Each row below is a small network's average activation on inputs in which a field has the value named, seen along a few directions.
Related values have similar rows: they may be neighbours, one step apart, or belong to one group.
In the rows, zero is written as 500.
Random noise pushes rows far along 3 fixed directions. That doesn't count. These rows show it; they differ only by the noise:
[369,439,573,592,466,684,614,511,466,471,306,676,606,544,608,441]
[487,456,730,508,472,612,749,370,605,473,381,544,503,554,714,416]
[372,553,511,656,465,663,518,643,440,309,511,650,593,447,351,769]
[536,644,583,465,464,591,640,485,479,363,532,493,554,405,409,620]
[354,499,493,613,463,692,541,594,403,415,362,690,638,490,467,555]


Values of M:
m15: [333,449,215,706,445,430,265,661,344,544,421,696,683,414,404,568]
m16: [660,437,701,493,487,258,425,387,595,342,662,318,429,389,430,705]
m1: [237,351,362,818,452,666,349,656,576,395,566,668,333,666,506,748]
m9: [571,810,339,139,563,452,398,553,249,522,492,354,526,393,142,339]
m10: [579,386,473,377,594,414,592,430,506,683,331,548,693,636,680,147]
m12: [496,678,127,501,403,542,325,603,353,533,593,483,526,380,297,627]
m8: [424,126,614,676,429,438,447,383,537,632,353,632,507,610,749,355]
m18: [513,465,697,446,587,458,495,440,606,506,541,447,370,619,450,468]
m11: [453,577,265,639,382,540,273,671,445,527,640,524,544,367,415,720]
m4: [613,529,501,412,637,370,522,547,561,501,584,462,653,523,578,464]
m3: [586,405,521,336,608,462,573,425,451,705,252,466,614,616,566,46]
m19: [491,558,426,364,531,513,478,526,384,458,525,480,290,558,470,496]
m13: [354,347,469,611,487,610,524,565,574,496,458,544,272,700,644,485]
m7: [369,353,308,627,424,482,238,563,318,599,323,705,638,391,503,389]
m17: [502,337,682,512,643,404,598,497,712,536,433,486,496,657,676,413]
m2: [740,710,349,363,430,373,495,357,401,681,645,267,547,272,458,410]
m14: [566,745,560,390,487,573,595,507,436,361,634,449,528,311,281,752]
m6: [413,429,524,577,584,495,398,676,470,478,519,578,530,585,299,531]
m5: [384,400,456,601,482,635,481,436,620,617,387,507,330,622,829,359]
The values of M form a line.
List every value one step from m5, in the order listed.
Answer: m1, m12
List every value one step from m10, in the order listed.
Answer: m4, m17
List every value one step from m7, in the order listed.
Answer: m15, m8
List every value one step from m18, in the order listed.
Answer: m9, m6

Values of S:
s8: [376,245,680,693,635,350,452,617,599,284,548,732,657,604,513,744]
s9: [529,557,401,522,424,543,517,407,570,562,497,426,301,406,668,480]
s1: [347,387,496,650,561,671,490,684,438,629,284,683,733,635,383,373]
s6: [446,609,370,579,570,681,443,767,467,203,485,519,611,442,91,752]
s4: [366,561,354,633,373,649,458,615,400,263,703,598,440,535,343,872]
s3: [537,441,464,433,445,418,411,356,528,670,475,367,389,620,749,245]
s2: [673,399,672,363,578,240,611,300,622,648,462,420,413,452,706,269]
s7: [630,294,723,667,438,338,569,301,794,627,618,331,401,563,785,497]
s5: [380,637,668,362,501,644,622,476,449,511,485,573,344,508,582,553]
The values of S form a ring.
List every value one step from s9, in the order listed.
Answer: s4, s3
List every value one step from s6, in the order listed.
Answer: s1, s5

Values of P:
p1: [419,437,731,628,563,533,580,552,645,480,466,588,581,665,434,561]
p12: [611,453,493,517,546,348,357,469,451,649,481,482,608,385,447,413]
p8: [545,452,417,565,547,335,414,500,459,601,512,557,645,444,608,408]
p4: [603,567,202,523,472,345,252,633,480,548,667,287,381,470,379,582]
p14: [782,543,638,132,479,165,486,264,464,600,607,175,554,445,412,235]
p10: [366,707,269,400,556,702,361,786,182,394,401,675,773,394,130,550]
p13: [539,581,435,424,427,599,523,452,461,507,600,419,380,427,510,561]
p5: [585,671,536,329,373,628,602,404,491,566,464,403,410,470,582,457]
p11: [586,345,465,548,441,346,473,553,551,511,572,471,552,429,653,615]
p2: [496,393,619,420,582,542,600,454,505,482,247,547,653,586,563,252]
p7: [406,332,483,678,464,588,631,403,544,589,394,562,314,645,806,404]
p3: [532,639,541,576,372,550,536,366,604,308,818,431,260,405,427,795]
p15: [633,804,487,170,608,447,621,491,435,484,497,454,559,400,274,353]
p6: [672,856,372,130,439,533,694,221,411,550,390,244,371,308,519,180]
p9: [308,473,271,442,584,712,398,680,147,578,177,771,846,520,329,239]
The values of P form 3 separate groups.
Which other values are in the same group as p1? Give them in the order they are listed.
Answer: p10, p2, p15, p9
Which other values are in the same group as p14? Give them in the order they are listed.
Answer: p12, p8, p4, p11
